Each row below holds a small network's activations on one input, seen along a few directions.
In each table, some parts of the input vary, and every possible input appears once, in random order.
Descriptions start from the smaller parts, as in this example, which fits no table here: values(2) and (point or line(11) or (line(4) and ring(5))).
Shared parts are said once, and a part with two or three values counts as separate values.
(in the rows, 128 means zero)

Other details of the inputs vary at random and push rows far along two fixed directions, the same in every table; ignore that.

Table:
x1: [160 121 139 125 133 126 108 112 123 132 124 134]
x2: [145 116 157 140 126 124 113 112 121 144 125 125]
x3: [150 184 131 171  58 140  34  79 109 126  67  99]
x4: [146 125 132 119 122 156 115 114 130 143 133 134]
x5: [123  83 175  49 137 110 185 128 130 158 152 121]
x6: [136 132 121 125 117 156 137 101 126 126 130 132]
x7: [154 133 107 129 116 113 128 130 123 120 116 123]
x8: [120  82 170  49 138 109 187 131 125 160 145 123]
x9: [ 84 162 121 160 161 130 117 146 134 131 149 145]
x10: [144 128 118 132 123 123 132 110 104 116 115 135]
x11: [107 151 137 185 163 128 133 142 118 112 131 153]
x12: [109 125 117 122 102 117 113 127 133 144 130 127]
x13: [126 150 122 162 180 130 109 141 148 104 137 143]
x14: [110 143 107 156 157 153 109 159 166 116 135 156]
x15: [132 108 130 140 115 114 111 124 141 132 112 119]
x16: [136  76 153  72 123  95 201 154 122 125 132  98]
x17: [ 91 163 130 159 166 133 114 135 149 131 155 141]
x18: [ 93 170 137 165 160 136 131 126 136 127 155 156]
x19: [108 141 127 129 104 128 136 108 100 136 140 127]
x20: [129 157 129 169 174 133 125 132 135 100 137 158]
x21: [123  64 157  69 135 102 189 143 115 125 131  95]
x22: [138  71 151  48 135 135 189 146 120 142 135 127]
x23: [187  86 116  73  43 115 130  40  85 147  87  87]
x24: [145  61 141  53 139  98 176 146 148 120 120 118]
x25: [119 156 130 181 161 120 127 153 148 119 131 140]
x26: [135 148 136 163 179 132 106 148 134 119 132 163]
x27: [137  64 175  69 139 103 186 144 111 143 127 117]
x28: [130 131 111 126 112 153 140 112 111 127 124 135]
x29: [155  82 139  56 139  97 198 143 139 122 124 111]
x30: [120 140 112 163 159 123 101 170 144  95 133 151]
x31: [105 135 129 178 153 121 106 170 142 107 134 142]
x32: [141 122 112 126 128 121 116 119 117 120 115 120]
x33: [108 153 110 157 169 159 118 145 150 118 138 147]
x34: [117 164 102 161 152 150 131 165 146 115 139 150]
x35: [106  73 145  50 116 100 181 152 134 137 146 111]
x36: [109 135 124 122 120 125 121 105 128 149 133 117]
x37: [121 156 121 170 166 132 127 148 115  94 137 156]
x38: [126 116 129 141 122 119 121 118 115 132 116 111]
x39: [128 123 136 147 112 123 136 113  97 122 122 120]
x40: [ 95 161 141 160 156 135 111 155 120 136 158 157]
x41: [160 134 117 128 121 116 125 119 139 120 122 119]
x42: [109 183 140 136 158 164 108 165 153  96 112 145]
x43: [113 135 137 177 161 122 105 154 162 114 134 144]
x44: [179 125 114 155  13 132  42  44  66 167  87  87]
x45: [105 135 120 122 110 125 119 117 113 140 140 113]
x46: [119 134 138 122 113 126 117 117 109 159 137 135]
x47: [129 107 126 141 110 113 112 132 130 130 112 120]
x48: [185 131  82 139  30 131  43  28  92 151  77  84]
x49: [120 152 129 157 169 162 113 149 141 130 141 164]
x50: [146 137 110 122 110 146 132 121 146 130 131 120]
x51: [ 96 174 117 163 148 123 129 157 141 131 149 147]
x52: [154 120 130 126 127 123 111 123 107 132 118 137]
x53: [138 123 124 120 112 155 116 129 109 136 133 132]
x54: [111 153 115 157 169 160 116 142 155 115 145 144]
x55: [110  74 149  49 126 100 183 140 149 146 139 115]
x56: [132 132 115 125 118 155 139 104 121 129 123 135]
x57: [127  79 140  54 126 136 209 137 111 119 139 119]
x58: [116 164 103 161 148 152 129 169 142 108 146 145]
x59: [121 147 120 125 108 117 133 116 135 149 134 120]
x60: [107 145 134 178 174 127 116 142 141 119 130 137]
x61: [118 149 114 164 171 129 110 156 128  97 137 142]
x62: [106 143 105 157 149 153 108 172 151 106 142 152]
x63: [114 144 113 156 157 154 107 156 171 113 142 153]
x64: [117 146 116 125  97 118 131 128 120 140 141 115]
x65: [109 141 126 129 109 126 138 104 105 143 134 132]
x66: [140  64 179  68 145 105 186 136 121 146 127 117]
x67: [128 140 120 162 168 124 100 155 164 102 133 152]
x68: [122 140 111 163 163 121 103 166 149 102 127 156]
x69: [168 134  71 134  14 159  51  38  88 159  86  85]
x70: [123  95 152  52 126 100 202 135 145 145 150 106]
x71: [115 126 126 121 107 120 110 116 149 144 137 123]
x72: [153 120 131 126 123 125 109 127 102 126 124 132]
x73: [139 128 124 144 110 111 133 129 121 132 116 114]
x74: [110 113 182  27 124 111 182 144 136 127 116 103]
x75: [123 157 135 181 161 121 125 151 153 116 138 137]
x76: [130  71 167  75 140 105 208 122 118 130 125 114]
x77: [112 142 131 128 114 128 137  96 115 145 133 132]
x78: [130 115 102 119 105 144 114 135 139 128 120 130]
x79: [174 127 104 154  24 130  46  24  95 161  85  72]
x80: [126 125 105 120 113 152 121 125 119 124 130 116]
x81: [134  72 172  74 140 106 205 120 123 127 132 112]
x82: [130 161 110 167 159 122 122 167 135  98 137 144]
x83: [188 161 112 117  16 135  32  46  95 131  50  80]
x84: [120 165 106 160 157 151 130 156 157 118 139 149]
Description of these inputs: values(4) and (point or (line(4) and values(5))).
Changing only the values(4) part turns x26 into x49. The same change can be made to x10. Which row results?
Answer: x28
Changing only the values(4) part turns x7 into x73. The same change can be made to x48. Which row results?
Answer: x60
Changing only the values(4) part turns x21 into x45. The same change can be made to x81. Which row results?
Answer: x18
Change only the line(4) part in x62. List by row number the other rows that result.
Answer: x14, x63, x78
Change only the values(5) part in x65. List by row number the other rows that result.
Answer: x9, x12, x46, x51
Change only the line(4) part in x52. List by row number the other rows that result.
Answer: x1, x26, x72
Change only the values(4) part in x70. List by row number the other rows that result.
Answer: x41, x50, x75
